These are the activations of a small neural network, seen along a few directions. Each row is one input.
Each table varies a few parts of the input and shows all the possible inputs, shuffled.
A made-up example of a description, with smaller parts first: one of 4 places along a line, together with either a single point or one of 11 places along a line or (one of 3 separate values, together with one of 8 places around a ring).
Shared parts are said once, and a part with two or three values counts as separate values.

Table:
x1: |  .01 | -.16 | -.48 | -.06 | -.08 |  .05 |  .02 |  .47 |  .18 | -.35 | -.03 |
x2: |  .17 |  .04 |  .13 |  .25 |  .15 | -.21 | -.18 | -.24 | -.37 |  .10 | -.15 |
x3: | -.18 | -.05 |  .20 | -.28 |  .27 |  .18 | -.08 | -.15 | -.09 |  .21 |  .16 |
x4: |  .09 | -.09 | -.62 | -.12 |  .03 |  .08 |  .00 |  .28 |  .14 | -.56 |  .17 |
x5: |  .09 | -.16 |  .18 | -.06 | -.04 | -.10 |  .02 | -.50 |  .14 |  .21 | -.23 |
x6: |  .16 | -.05 |  .35 | -.23 |  .21 |  .01 |  .16 | -.07 | -.30 |  .03 |  .27 |
x7: | -.14 | -.11 | -.32 |  .07 | -.25 | -.10 |  .03 |  .55 |  .17 | -.23 | -.28 |
x8: | -.26 | -.14 | -.16 |  .00 | -.44 | -.18 | -.03 |  .48 |  .03 | -.28 | -.40 |
x9: |  .08 | -.20 |  .28 |  .32 | -.07 | -.22 | -.20 | -.33 | -.02 |  .14 |  .02 |
x10: | -.24 |  .07 |  .18 | -.21 |  .01 | -.18 |  .07 | -.41 |  .16 |  .28 | -.04 |
x11: |  .20 |  .08 |  .31 |  .11 |  .35 | -.14 | -.14 |  .03 | -.23 |  .09 |  .04 |
x12: | -.40 |  .04 |  .28 | -.14 |  .16 |  .14 |  .18 | -.33 |  .01 |  .08 |  .02 |
x13: |  .43 |  .73 | -.34 |  .34 | -.29 |  .67 |  .13 |  .23 |  .18 |  .26 |  .44 |
Question: What is each input in this table made of?
Answer: either a single point or one of 4 places along a line or one of 8 places around a ring

Table:
x14: |  .33 |  .21 | -.10 |  .29 |  .28 |  .22 |  .24 | -.34 |  .00 |  .21 |  .42 |
x15: |  .31 |  .18 | -.40 |  .54 | -.20 | -.13 | -.08 |  .72 | -.01 | -.41 | -.18 |
x16: | -.34 | -.44 |  .08 | -.27 |  .22 | -.19 |  .23 | -.36 |  .16 | -.23 | -.07 |
x17: | -.33 | -.44 | -.44 | -.33 | -.57 |  .02 |  .03 |  .43 |  .40 | -.38 | -.05 |
x18: |  .37 |  .29 | -.65 |  .15 | -.50 |  .43 | -.03 |  .41 |  .19 |  .02 |  .37 |
x19: |  .15 | -.37 | -.52 | -.07 | -.52 | -.32 | -.22 |  .57 |  .09 | -.23 | -.20 |
x20: |  .45 |  .01 |  .32 |  .13 |  .31 | -.28 | -.14 |  .13 | -.36 | -.10 |  .28 |
x21: | -.21 |  .29 |  .20 | -.14 |  .11 |  .33 | -.02 | -.49 |  .56 |  .30 | -.09 |
x22: | -.64 | -.21 |  .51 | -.10 | -.30 | -.23 |  .18 | -.42 |  .06 |  .32 | -.35 |
x23: |  .56 | -.14 | -.34 |  .27 | -.54 | -.01 | -.24 |  .63 |  .09 | -.24 |  .04 |
x24: | -.05 | -.39 |  .11 | -.24 |  .36 | -.19 | -.24 |  .19 | -.63 | -.10 | -.11 |
x25: | -.57 | -.31 |  .26 | -.11 |  .05 | -.13 | -.14 | -.46 |  .44 |  .03 | -.25 |
x26: |  .27 |  .12 |  .58 |  .46 | -.30 | -.25 | -.12 | -.30 | -.29 |  .41 | -.28 |
x27: | -.50 | -.46 |  .20 | -.50 |  .34 |  .11 |  .02 |  .10 | -.30 | -.21 |  .03 |
x28: |  .57 | -.13 |  .18 |  .33 |  .21 | -.19 | -.06 | -.25 | -.20 | -.18 |  .02 |
x29: | -.59 | -.14 | -.47 | -.05 | -.23 | -.10 |  .20 |  .55 |  .32 | -.54 | -.25 |
x30: |  .21 |  .25 |  .03 | -.04 |  .37 |  .54 | -.04 |  .04 | -.50 |  .12 |  .44 |
x31: | -.29 |  .30 |  .42 | -.10 | -.22 |  .25 |  .32 | -.44 |  .19 |  .65 | -.18 |
x32: |  .03 | -.20 |  .13 | -.25 |  .28 | -.57 | -.17 | -.03 | -.38 | -.17 |  .05 |
x33: | -.10 |  .30 |  .19 | -.50 |  .32 |  .17 |  .25 | -.08 |  .09 |  .03 |  .38 |
x34: |  .03 |  .17 | -.51 | -.41 | -.53 |  .45 |  .15 |  .37 |  .50 | -.14 |  .09 |
x35: |  .38 | -.03 |  .38 |  .53 |  .10 | -.13 | -.42 | -.25 |  .12 |  .17 | -.17 |
x36: |  .08 |  .41 |  .29 |  .42 | -.22 |  .23 |  .15 | -.46 | -.14 |  .76 |  .08 |
x37: | -.14 |  .15 |  .15 | -.56 |  .38 |  .56 |  .14 |  .08 | -.17 |  .05 |  .19 |
x38: |  .13 |  .54 | -.69 |  .43 | -.21 |  .35 |  .16 |  .43 |  .09 | -.19 |  .17 |
x39: |  .16 |  .42 |  .08 |  .40 |  .13 |  .30 | -.20 | -.47 |  .24 |  .43 |  .16 |
x40: |  .24 |  .36 |  .04 |  .05 |  .35 |  .17 |  .11 | -.07 | -.22 |  .19 |  .65 |
x41: | -.24 |  .43 | -.55 | -.11 | -.20 |  .35 |  .32 |  .47 |  .43 | -.29 | -.09 |
x42: |  .37 | -.09 |  .29 |  .07 |  .36 |  .08 | -.26 |  .29 | -.64 | -.11 |  .08 |
x43: |  .13 | -.37 | -.06 | -.04 |  .22 | -.48 | -.05 | -.36 | -.20 | -.14 | -.22 |
x44: | -.09 | -.23 |  .17 |  .13 |  .05 | -.45 | -.45 | -.42 |  .09 |  .09 | -.40 |
x45: | -.09 | -.08 | -.59 |  .18 | -.22 | -.38 | -.07 |  .56 | -.04 | -.44 | -.42 |
x46: | -.44 | -.29 |  .28 | -.45 |  .29 | -.28 |  .13 | -.02 | -.01 | -.23 |  .22 |
x47: | -.15 | -.16 |  .38 |  .13 | -.28 | -.52 | -.11 | -.41 | -.29 |  .42 | -.50 |
x48: | -.01 |  .06 |  .02 | -.23 |  .29 |  .26 |  .41 | -.33 |  .32 |  .13 |  .15 |
Question: Changing only one part turns x22 into x47. The same change can be made to x17. Which row results?
Answer: x19
Question: What is each input in this table made of?
Answer: one of 5 places around a ring, together with either one of 2 separate values or one of 5 places along a line
Question: Change only the choice among 2 separate values in x41. List by row number the other rows that result.
Answer: x34
Question: Change only the place on the line of 5 in x20. List by row number the other rows that result.
Answer: x26, x28, x35, x42

Table:
x49: | -.15 |  .26 |  .39 |  .12 |  .10 |  .33 | -.12 | -.75 |  .41 |  .57 |  .28 |
x50: | -.03 | -.32 |  .02 |  .00 | -.16 | -.82 | -.52 | -.06 | -.12 |  .07 | -.71 |
x51: |  .02 | -.09 | -.53 | -.31 |  .21 |  .25 |  .25 |  .23 |  .51 | -.63 | -.01 |
x52: | -.52 | -.41 |  .06 | -.30 | -.27 | -.44 |  .04 | -.26 |  .28 | -.02 | -.71 |
x53: |  .50 |  .07 |  .42 |  .56 |  .08 |  .11 | -.15 | -.74 | -.10 |  .42 |  .20 |
x54: |  .15 |  .36 | -.69 |  .49 | -.64 |  .04 | -.24 |  .85 | -.06 | -.06 |  .34 |
x55: | -.33 |  .24 |  .54 | -.05 |  .41 |  .33 |  .45 | -.35 | -.07 |  .21 | -.04 |
x56: |  .44 | -.16 | -.50 |  .18 |  .28 |  .00 | -.16 |  .39 |  .08 | -.68 |  .04 |
x57: |  .27 | -.45 |  .22 | -.21 |  .20 | -.02 |  .01 |  .13 | -.67 | -.09 |  .05 |
x58: | -.06 |  .48 | -.67 | -.16 | -.73 |  .28 |  .29 |  .70 |  .41 | -.03 |  .10 |
x59: | -.05 |  .32 |  .45 |  .36 |  .45 | -.21 | -.18 | -.18 | -.50 |  .33 |  .29 |
x60: | -.23 | -.30 |  .31 | -.67 |  .09 |  .15 |  .33 |  .05 | -.16 | -.09 |  .16 |
Question: What is each input in this table made of?
Answer: one of 2 separate values, together with either a single point or one of 5 places along a line
Question: Changing only the choice among 2 separate values turns x58 into x54. The same change can be made to x51. Which row results?
Answer: x56
